Each row below holds a small network's activations on one input, seen along a few directions.
In each table, some parts of the input vary, and every possible input appears once, in random order.
Descriptions start from the smaller parts, as in this example, which fits no table here: ring(8) and (point or line(11) or (values(2) and line(6))).
Shared parts are said once, and a part with two or three values counts as separate values.
In the rows, 128 means zero.

Other details of the inputs shift rows strongly along three fixed directions, in all tables alike. That doesn't count.
These rows show it; all are for the same input, with only those details redrawn:
[125 113 120 128 155 125 115 149 130 132 127 127]
[128 108 124 131 141 122 109 156 109 147 128 135]
[140 138 137 114  82 123 132 100 138 111 120 133]
[103 148 128 141 128 150 143 132 138 120 113 114]

Table:
row 1: [ 97 148 123 135 125 149 137 131 136 121 114 105]
row 2: [136 118  87  85 236 116 130  85 249  42 141  85]
row 3: [123 110 128 131 160 120 112 134 133 137 131 121]
row 4: [159 100 136 100 112  93 100 111 133 126 130 143]
row 5: [101 142 130 143 113 144 132 127 113 140 122 112]
row 6: [149 146 142 118  94 123 149 105 133 113 126 142]
row 7: [110 150 136 150 135 148 150 127 139 123 119 122]
row 8: [129 104 136 132 143 114 106 142 116 150 128 133]
row 9: [119 149 141 149 125 144 154 136 116 137 124 133]
row 10: [141 138 144 122  84 121 134  89 137 117 126 134]
row 11: [165 114 123 100 114 105 119 126 117 125 142 148]
row 12: [110 151 133 150 135 149 150 123 137 125 124 119]
row 13: [150 145 143 121  93 123 150  96 131 117 133 141]
row 14: [159 103 123  97 107  99 102 119 126 124 137 142]
row 15: [112 156 120 137 133 152 157 130 128 120 128 116]
row 16: [ 98 146 132 144 131 147 139 118 136 128 120 106]
row 17: [160 102 134 106 113  96 105 116 130 127 133 148]
row 18: [ 99 147 130 138 127 148 138 131 138 122 110 109]
row 19: [128 107 126 137 144 121 110 144 107 154 139 133]
row 20: [143 141 130 113  81 125 136  95 131 110 132 133]
row 21: [139 116 127 136 146 123 126 148  99 154 144 142]
row 22: [132 123 116 130 158 129 132 145 116 137 143 129]
row 23: [112 147 131 145 116 148 142 141 116 133 118 127]
row 24: [122 113 113 127 155 126 114 143 124 134 136 121]
row 25: [112 146 133 151 119 147 143 129 114 140 129 126]
row 26: [126 118 112 128 155 130 120 153 123 133 133 127]
row 27: [127 112 129 135 159 122 118 140 133 136 129 129]
row 28: [126 118 114 133 158 129 122 143 121 137 140 125]
row 29: [168 113 130 104 116 104 120 126 119 126 139 152]
row 30: [140 138 137 114  82 123 132 100 138 111 120 133]
row 31: [133 112 129 137 145 122 117 155 109 149 131 142]
row 32: [100 142 128 140 112 145 132 131 113 137 120 112]
Q: Changing only one part turns row 19 into row 24. The same change can be made to row 16. Which row results?
A: row 32
Q: What is each input in this table made of?
A: line(4) and ring(8)
Q: A walk changes only the line(4) part. It starts at row 4 and steps to row 17. List the rest of the walk in order.
A: row 31, row 6
Q: A walk changes only the ring(8) part. It starts at row 15 and steps to row 22. List the rest of the walk in order.
A: row 21, row 13, row 9, row 6, row 29, row 11

Table:
row 33: [ 72 181 143 178 102 183 164 110 128 137 113 104]
row 34: [ 95 161 173 163  53 155 147 113  83 167 108 120]
row 35: [165  77 124 119 157  96  86 127 135 140 151 146]
row 36: [ 27 210 111 179 163 208 198 129 162 104 103  59]
row 37: [111  71 126 156 196 109  77 220  71 195 130 143]
row 38: [112  75 113 157 202 114  80 203  60 202 151 133]
row 39: [105 148 152 142 121 142 140 110 149 128 105 107]
row 40: [141 121 136 102 125 101 122  92 161 100 118 120]
row 41: [ 49 173 120 160 202 181 170 127 175 100 105  66]
row 42: [127  72 128 151 188 110  76 185  73 203 151 137]
row 43: [162  92 106 101 168  95 104 100 175  90 148 130]
row 44: [212 143 131  72  92 101 161  80 152  80 156 165]
row 45: [194  97 140 117 179  92 128 132 126 144 162 170]
row 46: [145 131 153 108  34 105 125 106 106 129 114 152]
row 47: [125 131 166 143  75 125 119 124 111 153 111 141]
row 48: [116 162 147 151  17 151 152 112  86 138 110 144]
row 49: [170 130 115  70  90 105 119  76 156  88 144 125]
row 50: [111 173 157 193  72 165 185 182  15 202 131 165]
row 51: [113 151  87 108 179 152 143 111 190  74 137  90]
row 52: [155 138 147  95  31 115 120 113 106 123 116 149]
row 53: [ 83 138 110 162 232 167 144 142 202  99 116  87]
row 54: [153 121 130  82 102  94 125  84 163  92 121 126]
row 55: [127 132 161 150  71 133 121 126 108 154 108 150]
row 56: [150  96 112  78 167  92 111 103 166  98 141 117]
row 57: [105 188 123 142  58 175 167 106 127 105 114 112]
row 58: [110  81 100 154 204 137  82 249  63 194 128 142]
row 59: [ 37 180 101 186 217 197 174 143 172 105 114  65]
row 60: [152 138 143  92  35 117 124  99  91 132 127 138]
row 61: [166  87 102  98 144 106  90 153 122 126 145 147]
row 62: [159  76 117 117 157  93  88 139 128 130 143 150]
row 63: [113 165 156 147  11 146 151 118  87 140  98 148]
row 64: [160  96  97  83 161  92 107  96 172  91 156 128]
row 65: [166  93  98  88 158  93 109 102 175  87 151 131]
row 66: [117  94 137 164 130 122  93 194  60 192 120 158]
row 67: [137 158 118 133 219 141 185 114 190  79 141 120]
row 68: [166 128 125  69  95 102 120  89 160  87 123 124]
Q: Changing only one part turns row 39 into row 68. The same change can be made to row 42. Which row results?
A: row 49
Q: What is each input in this table made of?
A: line(4) and (point or ring(8))
Q: Change only the line(4) part in row 37. List by row number the other rows that result.
A: row 46, row 47, row 52
Q: Change only the ring(8) part in row 56. List by row number the other rows that result.
A: row 36, row 46, row 48, row 54, row 63, row 64, row 65

Table:
row 69: [111 155 128 142  90 154 145 138 112 128 113 127]
row 70: [158 108 138 125 103 107 115 123 110 139 138 159]
row 71: [ 93 125 137 172 161 146 131 186  71 188 123 127]
row 72: [123 143 131 138 137 140 142 126 151 112 117 126]
row 73: [133 131 108 119 145 129 133 115 156 102 137 118]
row 74: [132 131 113 114 150 131 133 111 154 103 140 115]
row 75: [109 103 116 149 221 135 115 193 125 155 128 122]
row 76: [ 99 168 129 135 108 155 158 125 132 113 111 108]
row 77: [123 145 121 115 122 138 141 124 149 105 118 118]
row 78: [126 132 115 108 152 125 135 119 150 106 129 112]
row 79: [153 109 123 114  96 111 111 131 103 136 141 153]
row 80: [139  95 147 125  94 102  90 116 115 147 122 138]
row 81: [124 151 156 150  69 137 146 115  89 155 124 139]
row 82: [132  99 130 113  93 106  85 122 112 143 125 132]
row 83: [107 164 137 154 112 154 161 109 141 117 121 121]
row 84: [136 130 128 124 155 126 136 106 158 110 138 123]
row 85: [152 108 115 102 147 106 112 122 134 122 146 129]
row 86: [154 105 132 107 150 100 115 125 141 122 134 138]
Q: What is each input in this table made of?
A: values(2) and (point or ring(8))
Q: Changing only the values(2) part turns row 72 into row 69. The same change can be made to row 86. Which row results?
A: row 76
Q: Change only the values(2) part in row 80. List by row number the other rows that result.
A: row 82
